[[ 63 228 221 211 209 188]
 [ 70 234 230 199 203 167]
 [ 59 243 206 198 209 186]]
234

[[ 89 121 150  76 128 129]
 [231  53 118 172  75 177]]
53

[[5 4 8 0 8 1]
 [5 4 9 0 8 1]
 [5 4 8 0 8 1]]
4

[[8383 9559 5905 6729]
 [9616 9242 7920 2404]]
9242

[[9834 3232 3473 4316]
 [9732 3647 4251 4727]
 [9000 3664 4334 4874]]
3647

[[  82 -297 -256 -227 -189 -259]
 [-656  450  441  599  827  537]
 [  66 -291 -263 -231 -195 -260]]
450

[[ 11 -19 -34   2   3]
 [ 31  -7 -24 -34   3]
 [ -2  -5 -30 -26  10]]
-7

[[60 31 45 54 20 14 59]
 [68 95 62 69 20 12 70]
 [72 46 59 53 62 37 52]]
95

[[364 716 383 821 224 894 586]
 [831  70 803 387 767 328 910]]
70
---
0.04,0.17,-0.01,-0.04
0.00,-0.11,-0.06,0.12
-0.13,-0.03,0.04,-0.12
Out: -0.11

-0.09,-0.01,0.00,-0.12,-0.13
0.11,0.02,-0.08,0.03,0.14
Out: -0.01

4.563,12.845,0.984,-10.969
5.317,7.182,5.409,-16.949
Out: 12.845

14.559,-123.110,-10.096,-14.804,-72.442,-6.576
103.133,136.409,-82.408,-76.270,-138.650,-123.822
-99.672,-134.529,-57.206,-39.956,20.854,-30.495
Out: 136.409

-0.14,-0.09,0.01,-0.05,0.11,0.05
-0.10,0.10,0.00,0.12,-0.05,0.04
Out: -0.09

0.011,-0.035,0.229,-0.112,-0.037,-0.173,-0.183
0.048,0.049,0.219,0.050,0.063,-0.149,-0.194
Out: -0.035
---
[[141 182 238 188 182 106  96 225 175 226 204 240]
 [158 229 237 232 169 124 209 235 152 223 158 234]
 [ 98  58  61  56 144 145  72  50 153  60 144  57]
 [110  66  48 160 126 116 197  86 189 221 209  57]
 [ 92 112  64 167 119 156  66 165 175  54 197  70]] result: 54

[[5707 3922 3605 9043 8845 7405 5390 7762 6501 5427 6697 5650]
 [4167 3140 6964 2240 9038 7538 7232 2731 3260 7634 7770 7607]
 [3067 5919 5760 5635 4919 7973 6405 4202 5269 7881 7564 8081]
 [6551 4878 2800 2847 1924 5562 6121 6880 5345 5060 7475 4123]
 [8672 7752 8073 8952 6905 6694 8965 9806 5659 7879 8376 6469]
 [5598 5065 8564 8347 8264 5991 6009 4269 5564 5492 6703 5001]] result: 5492

[[8635 9533 8051 5125 7230 5927]
 [7058 9689 9547 7695 4830 7777]
 [8685 9465 7919 4972 7360 5801]
 [2973 4479 5845 7935 3473 6495]
 [8684 9465 7919 4972 7360 5801]
 [3582 3392 3881 5768 5287 4670]
 [5114 3639 2966 3727 7274 3304]
 [8770 8027 5909 3198 8727 4154]
 [7789 9855 9176 6777 5736 7178]
 [8511 9655 8318 5453 6946 6191]
 [8497 9666 8344 5487 6916 6219]] result: 5487

[[ 34  31  41  36  -6  43  41  43  35  37  -7  37 -14  30 -13  -9]
 [ 33  28  40 -25  12  44  42  45 -24 -26  12 -26 -17 -22 -18  14]
 [ 28  25  35  24 -11  36  34  37  24  25 -10  25  20  22  23 -13]
 [-24 -18 -26  34  13 -32 -28 -31  33  35 -11  35  19  28  20 -16]
 [-29 -29 -39 -27   7 -40 -38 -41 -27 -28   6 -28 -24 -26 -25   9]] result: -26

[[24 16 83 39 35 12 77 77 14 12 40 78 14]
 [19 60 20 10 69 61 65 65 54 60 10 75 57]
 [10 23 54 68 42 22 76 76 36 21 68 75 33]
 [30 19 54 78 14 16 36 36 64 17 78 13 15]
 [24 28 54 74 65 82 41 41 57 83 74 16 65]
 [48 75  9 16 48 23 55 54 81 22 15 75 64]
 [54 54 41 17 18 10 42 41 70 10 17 69 68]
 [12 53 34 73 49 26 77 77 47 27 73 76 43]] result: 73

[[-327 -410 -148 -303  273    1 -312  473 -270 -421  483]
 [-223  297 -203  467  376 -429  402 -497  -71  146  175]
 [  85  231  380  280  524 -162 -422   90 -384 -356  237]
 [ 188  127  482  435 -295  348  269 -259  277  531  401]
 [ 414  135   34  241  292  486 -268 -432 -205  458 -505]
 [-406  181  -24   61  120  407 -129  476 -143  418  -73]
 [ 499 -432 -476  308 -280    4 -358 -462  347  347    7]] result: 347

[[60 63 34 51 56 61 56 40 29 55 22 38 53 64 14 50]
 [54 67 51 81 52 56 67 45 39 53 54 49 62 79 50 51]
 [62 60 52 28 75 38 40 57 68 48 29 44 30 26 32 41]
 [56 40 27 44 67 35 61 54 53 33 73 53 49 45 56 53]
 [64 65 28 44 87 34 46 47 51 41 31 39 41 43 23 36]
 [66 41 40 32 66 43 59 55 58 31 59 57 47 28 56 58]
 [63 57 92 63 26 69 76 60 60 51 55 65 51 50 74 71]
 [56 77 85 81 34 74 63 48 46 69 32 52 59 74 50 56]] result: 74
